Each row below holds a small network's activations on one input, seen along a few directions.
Each table varies a few parts of the input and shows all the possible inputs, shuffled.
Descriptions start from the smaller parts, as in this example, which fits no table here: values(3) and (point or line(11) or (line(4) and ring(8))).
Shared parts are said once, and a part with two or three values counts as separate values.
(in the rows, 128 means zero)

Other details of the inputs vary at random and push rows far along two fixed directions, the same in every table; ignore that.

Table:
x1: [145 109 168  65 101 112 193  94 113 101 142]
x2: [119  97 174  77 125  84 191 121 114 141 127]
x3: [113 124  86 113 128 157  81 171 116 147 187]
x4: [149  97 168  80 124  87 199  93 110 122 144]
x5: [123 135 143  67 144  65 183  97 168 100  99]
x6: [119 127 182  74 131  63 137  86 157 138  97]
x7: [129 125 143 225 143 159 137 146  97 117  57]
x8: [117 166 104 130 138 146  89 113 177 139 175]
x9: [146 102 166  84 121  70 192 113 107 142 138]
x10: [135 119  93 118 135 159  95 156 119 138 191]
x11: [102 128  88 117 119 169  98 139 106 128 159]
x12: [144 114 168  68  89  85 190 110 106 134 123]
x13: [ 96 125  69 108 115 171  74 156 111 139 188]
x14: [140 130 153 217 108 155 139 153  99 130  32]
x15: [130 121  88 119 138 165  97 145 114 126 192]
x16: [ 98 157 103 113 148 145  44 124 154 131 142]
x17: [ 96 129  80 115 124 174  88 147 106 128 173]
x18: [143 122 148 230 119 133 136 155  98 135  44]
x19: [100 149 175  87 128  73 172  81 169 135 131]
x20: [132 123  77 116 118 163  86 144 114 132 196]
x21: [143 152 161 217 160 139  87 118 151 111  40]
x22: [119 126 141  63 130  56 172 110 174 118  97]
x23: [130 124  75 112 118 176  88 133 115 123 193]
x24: [139 122 143 226 132 137 125 167 100 140  59]
x25: [131 149  99 109 144 144  42 120 167 139 160]
x26: [116 121  84 115 124 177  92 139 115 108 195]
x27: [106 127  99 119 146 173 102 154 113 126 174]
x28: [130 150  63 102 150 138  88 136 178 110 154]
x29: [135 125 149 225 130 158 144 135  98 115  40]
x30: [128 114 173  65 101 103 199 100 104 121 115]
x31: [130 120  93 117 142 169  97 151 120 128 193]
x32: [163 111 167  70  97  94 195  97 111 126 136]
x33: [122 100 164  73 102  85 191 100 108 136 119]
x34: [131 166 167 241 145 135 130 119 167 118  53]
x35: [129 126  85 122 114 148  94 148 108 140 179]
x36: [143 135 155 218 119 169 146 141  98 111  36]
x37: [149 118 152 232 126 159 144 134 104 103  49]
x38: [117  99 158  75 115  88 181 113 108 138 136]
x39: [107 152 176  92 132  78 175  75 168 129 132]
x40: [151 125 139  65 136  58 180  98 179 118 109]
x41: [ 95 128  87 111 142 175  88 163 114 135 181]
x42: [105 160 103 115 153 150  47 118 154 124 145]
x43: [136 143 171  91 123  72 173  79 179 147 139]
x44: [149  99 159  78 124  84 185 108 112 133 156]
x45: [128 150  61 100 138 123  82 150 179 127 150]
x46: [115 150 111 110 135 125  47 130 159 144 141]
x47: [116 102 172  77 131  88 197 107 105 129 124]
x48: [141 139  88 115 102 161  97 149 108 138 168]
x49: [147 116 156 235 140 153 146 142 103 105  56]
x50: [126 151 128 211 154 119 129 149 160 105  11]
x51: [127 127 138 225 150 165 127 155  99 119  64]
x52: [129 125  86 122 120 146  95 152 107 142 181]
x53: [164 134 134 215 118 176 126 144 105 115  69]
x54: [144 118 152 232 147 157 139 150 105 107  65]
x55: [148 101 172  83 125  72 193 118 113 144 138]
x56: [116 160 166 237 132 121 120 131 167 142  42]
x57: [133 101 166  81 110  72 189 113 105 139 131]
x58: [103 128  82 116 127 177  92 141 107 119 179]
x59: [116 166 102 130 125 131  83 126 178 155 173]
x60: [116 102 169  78 124  89 197 103 103 127 124]
x61: [116 121  92 115 143 178  93 154 120 115 198]
x62: [121 153  85  96 137 140  29 129 164 147 176]
x63: [104 164 107 127 122 128  80 131 176 153 168]
x64: [132 128  83 121 109 151  94 143 108 141 173]
x65: [120 152  68 106 151 140  90 137 175  94 151]
x66: [161 119 142 232 133 145 132 150 102 130  66]
x67: [142 146 127 213 141 106 122 158 167 120  13]
x68: [148  98 166  79 117  89 198  89 111 120 142]
x69: [135 105 160  76  98  77 186 104 106 138 127]
x70: [118  97 169  78 121  80 191 115 109 139 127]
x71: [138 123  85 119 113 161  96 136 113 133 180]
x72: [131 151 109 112 151 144  56 110 163 129 150]
Each input here is: ring(8) and (values(3) or line(6)).
Changing only the ring(8) part turns x64 into x69. The same change can be made to x48. Which row results?
> x12
Which other rows does x61 become when the ring(8) part takes its other values? List them by row number.
> x2, x3, x10, x27, x31, x41, x55
Start at x10 and move only the line(6) part, one step at a time. The first step leads to x44. Which rows follow, in order?
> x66, x20, x71, x32
Which other rows does x42 become when the values(3) part takes its other values? List them by row number.
> x5, x39
Which other rows agree with x41 in the ring(8) part? List them by row number.
> x11, x16, x17, x19, x30, x47, x50, x60
Which other rows does x45 become when the values(3) part takes its other values? List them by row number.
> x59, x62
Which other rows agree with x28 in the ring(8) part? List them by row number.
> x4, x8, x15, x23, x31, x53, x68, x72

Table:
x73: [140 134 109 221 126 164 114 163 107 131  77]
x74: [141 150 128 206 143 158  96 140 135 125  83]
x75: [136 124 154 127 127  84 162 118 143 126  96]
x76: [115 132 113  76 134 116 127 114 150 125 183]
x77: [143 133 156 128 128 110 149 103 139 118  95]
x78: [129 111 122  79 117 116 126 119 113 135 178]
x79: [131 119 163 142 118 119 170 128 113 128  97]
x80: [133 127 155 129 133  95 162 110 145 115 101]
x81: [143 150 121 214 139 154  86 152 132 137  76]
x82: [118 129 114  72 128 103 127 121 148 137 179]
x83: [148 110 172 132 117 102 171 121 115 133 104]
x84: [101 140  99  94 130 131  98 134 146 125 170]
x85: [121 145  81 151 132 170  69 143 147 117 141]
x86: [141 124 162 127 131  89 163 111 141 142 102]
x87: [140 112 155 136 127 112 172 109 108 120 103]
x88: [122 145 129 205 144 153  99 145 136 139  82]
x89: [130 109 170 131 124 106 159 112 105 130 103]
x90: [110 117 116  74 119 126 133 116 110 132 175]
x91: [140 123 150 125 121  94 153 114 142 126  90]
x92: [146 109 156 120 135  95 170 128 119 124  86]
x93: [111 144 110  90 130 137  93 124 139 137 171]
x94: [104 147  76 133 128 170  59 149 144 126 152]
x95: [102 132 122  66 130 107 130 116 146 133 179]
x96: [122 133  69 156 125 177  69 159 109 134 160]
x97: [124 122 109  81 120 133 146 121 118 123 176]
x98: [138 128 160 140 139 106 159 107 143 130 102]
x99: [114 137 121  57 119 117 118 107 139 129 167]
x100: [112 119 111  69 135 129 122 134 123 125 162]
x101: [133 112 176 131 120 111 167 119 113 131 103]
x102: [125 130 100 115 121 160 114 142 122 123 174]
x103: [141 130 118 202 151 162 110 158 119 113  72]
x104: [126 112 124  76 124 124 131 111 116 123 184]
x105: [145 116 158 138 114 110 174 130 114 131 102]
x106: [129 151  81 158 127 168  58 152 138 133 134]
x107: [146 114 169 145 126 118 167 118 117 122 103]
x108: [110 139  79 163 126 184  85 162 111 132 144]
Changing only one part turns x102 into x79. The same change can be made to x77. Which row results?
> x99
Describe the family of inputs behind these rows.
> values(3) and (point or ring(5) or ring(6))
Start at x101 and move only the ring(5) part, one step at a time. The first step leads to x89. Which rows follow, in order?
> x90, x108, x79
Which other rows agree with x78 in the values(3) part? List them by row number.
> x73, x75, x81, x82, x83, x86, x91, x92, x96, x105, x106

Table:
x109: [124 133 161 160 136 127 141 112 133 127  93]
x110: [135 131 110 131 124 128 109 144 135 141 135]
x111: [106 137  55  90 133 167  67 153 131 123 191]
x112: [124 123 174  73 121  78 171  85 137 136 141]
x113: [142  80 185 133 120 111 199 127  63 143 132]
x114: [140 144 142 224 135 147 108 137 131 135  71]
x115: [157 120 150 203 131 110 155 144 125 126  37]
x116: [121 138 152 152 131 124 127 116 133 138 107]
x117: [128 130 139 147 126 114 126 136 131 139  98]
x118: [105 150  80 146 136 185  53 144 139 128 175]
x119: [115 125 122  46 127 117 141 102 140 114 192]
x120: [126 126 131  97 120 102 133 126 135 140 139]
x121: [117 135 107  85 127 142 105 115 142 128 193]
x122: [128 124  84  75 129 135 115 135 133 121 178]
x123: [138 141 121 170 128 140 101 143 135 142 115]
x124: [135 121 166  67 116  72 172  96 138 142 143]
x125: [116 131  96 123 135 149 105 144 126 123 133]
x126: [126 142  76 196 141 180  71 170 124 120 104]
x127: [122 117  83 211 110 206 120 187  70 128 134]
x128: [141 128 193 172 127  86 170 113 129 139  49]
x129: [116 128 104 128 128 134 105 147 129 132 126]
x130: [120 123 120  45 125 118 142 102 141 114 195]
x131: [144 131 119 220 134 142 111 161 124 127  54]
x132: [104 141  62  93 136 175  68 148 133 114 198]
x133: [115 131 129  52 120 104 130  99 141 139 195]
x134: [123 115 160  61 130  90 186  97 130 112 130]
x135: [138 115 160  64 126  91 186  90 138 112 147]
x136: [127 142  69 149 139 182  75 158 133 113 155]
x137: [136 121 136 148 127 106 143 136 127 128  86]
x138: [131 149  94 203 140 186  68 151 137 126 125]
x139: [134 122 139  97 119  95 145 122 135 140 133]
x140: [117 139 115 121 131 145 103 121 139 127 161]
x141: [125 133 107 132 137 147 116 137 130 111 132]
x142: [138 121 166  72 120  79 175  87 139 136 149]
x143: [103 147  75 143 140 193  59 149 136 117 169]
x144: [117 129  94 122 127 136  96 148 130 131 140]
x145: [123 115 164  61 117  72 172 104 134 142 132]
x146: [151 127 158 204 141 128 159 133 123 108  39]
x147: [116 130 126  45 116  98 129 108 140 144 193]
x148: [159  96 173 158  99 145 158 121  55 129  92]
x149: [138 128 195 171 128  88 171 113 128 141  46]
x150: [126 131 143 150 136 136 135 120 132 112 106]
x151: [154 115 168 165 134  95 185 121 121 116  42]
Describe the family of inputs behind these rows.
> values(3) or (line(5) and ring(8))
Start at x134 and move only the ring(8) part, one step at a time. The first step leads to x143. Which rows follow, in order?
> x109, x116, x149, x145, x129, x125
Which other rows belong to the same alternative as x113? List them by row number.
> x127, x148

Table:
x152: [ 98 131  98   8 125 123  93 101 139 113 205]
x153: [152 149 161 212 134 132 131 129 154 141  75]
x154: [139  97 145 192 120 174  95 144  54 144 134]
x155: [131  97 101 160 127 162  93 173  64 160 174]
x156: [ 92 159  75 151 121 195  36 128 146 147 192]
x157: [150 145 150  70 133  96 144  90 154 121 167]
x158: [ 81 134 107  24 112 119 103 115 153 140 222]
x159: [174 107 139 201  90 135 171 162  79 127  41]
x160: [107 117  80 161 137 216 124 171  97  97 173]
x161: [125 152  59 135 140 192  23 128 150 105 181]
x162: [170  95 169  79  84  91 220 103  75 127  94]
x163: [110 129 150  78 112  89 157 109 157 157 161]
x164: [117 112  90 191 147 180 158 170  90 101 133]
x165: [161 129 199 102 123  63 188  61 148 108 115]
x166: [139 133 165 205 145 122 136 147 136 115   7]
x167: [148 132 142  74 124  80 151 111 168 124 169]
x168: [102 149  49 124 140 174  36 182 148 126 159]
x169: [168  88 169  81  77  87 223 114  84 126  96]
x170: [102 101 109  46 120 158 172 108  93  90 233]
x171: [140 117 115  61 140  73 152 108 161 121 155]
x172: [110 120 205  95 111  67 184  65 131 126  99]
x173: [134 136 111 192 149 162  76 124 138 106  69]
x174: [107 128 133  82 122  77 162 109 154 162 163]
x175: [122 150  62 139 157 188  37 146 144 119 134]
x176: [152 128 193 102 120  55 204  93 159 145 115]
x177: [152  87 183 201 122 145 145 153  59 150  86]
x178: [104 150 118 196 136 145  91 170 133 129  69]
x179: [165  89 172  87  73  88 215  92  76 118 100]
x180: [133 124 188  67 138  68 187  91 130 118  75]
x181: [ 84 158  80 150 131 189  34 144 127 120 146]
x182: [135 134 131  82 129  72 164 105 161 152 173]
x183: [102 149 103 200 145 132  97 170 131 134  70]
x184: [ 83 145 111  20 119 123 101 102 139 142 218]
x185: [146 152  87 189 145 133  88 157 161 130 132]
x186: [167 141 166 212 153 131 131 116 141 109  21]
x187: [130 134  80 164 150 154  71 160 154 119  99]
x188: [119 169  72 152 130 191  35 126 150 137 202]
x189: [ 80 137 102  10 120 120 104 124 146 130 211]
x190: [126 132 203  94 122  75 198  72 142 152 103]
x191: [144 123 118 192 160 104 132 143 147 121  37]
x192: [143 120 137  56 132  99 141  99 164 112 152]
x193: [127  89 137  35 115 135 129 120  62 156 234]
x194: [159 130 142 195 144 120 129 137 156 113  52]
x195: [105 106 106  40 131 161 178 118  93 100 228]
x196: [153  69 209 100 110  77 208 118  63 153 127]
x197: [118 136 159 235 136  97 150 145 134 141  24]
x198: [173 105 126 205  99 122 177 160  76 132  41]
x199: [ 88 167  79 142 142 187  39 159 126 130 141]
x200: [161 159 179 233 144 130 142 115 139 141  41]
x201: [112 118 193  92 113  52 196 100 144 138  97]
x202: [104  98  99  42 125 149 183 133 101 100 232]
x203: [131 132 129 192 153 102 134 158 137 125  33]
x204: [155 153 125 207 139 151  91 147 160 119 100]
x205: [120 140  59 141 150 184  40 159 156 118 137]
x206: [ 93 158  70 146 125 193  41 155 158 155 191]
Changing only one part turns x200 into x188. The same change can be made to x190. Which row results?
> x156
Changing only one part turns x159 into x162. The same change can be made to x178. Which row results?
> x199
Describe the family of inputs behind these rows.
> line(5) and (values(3) or ring(8))
Start at x170 and move only the line(5) part, one step at a time. The first step leads to x195. Which rows follow, in order?
> x160, x202, x164
Which other rows agree with x192 in the line(5) part? List them by row number.
> x153, x158, x160, x166, x169, x177, x189, x204, x205, x206
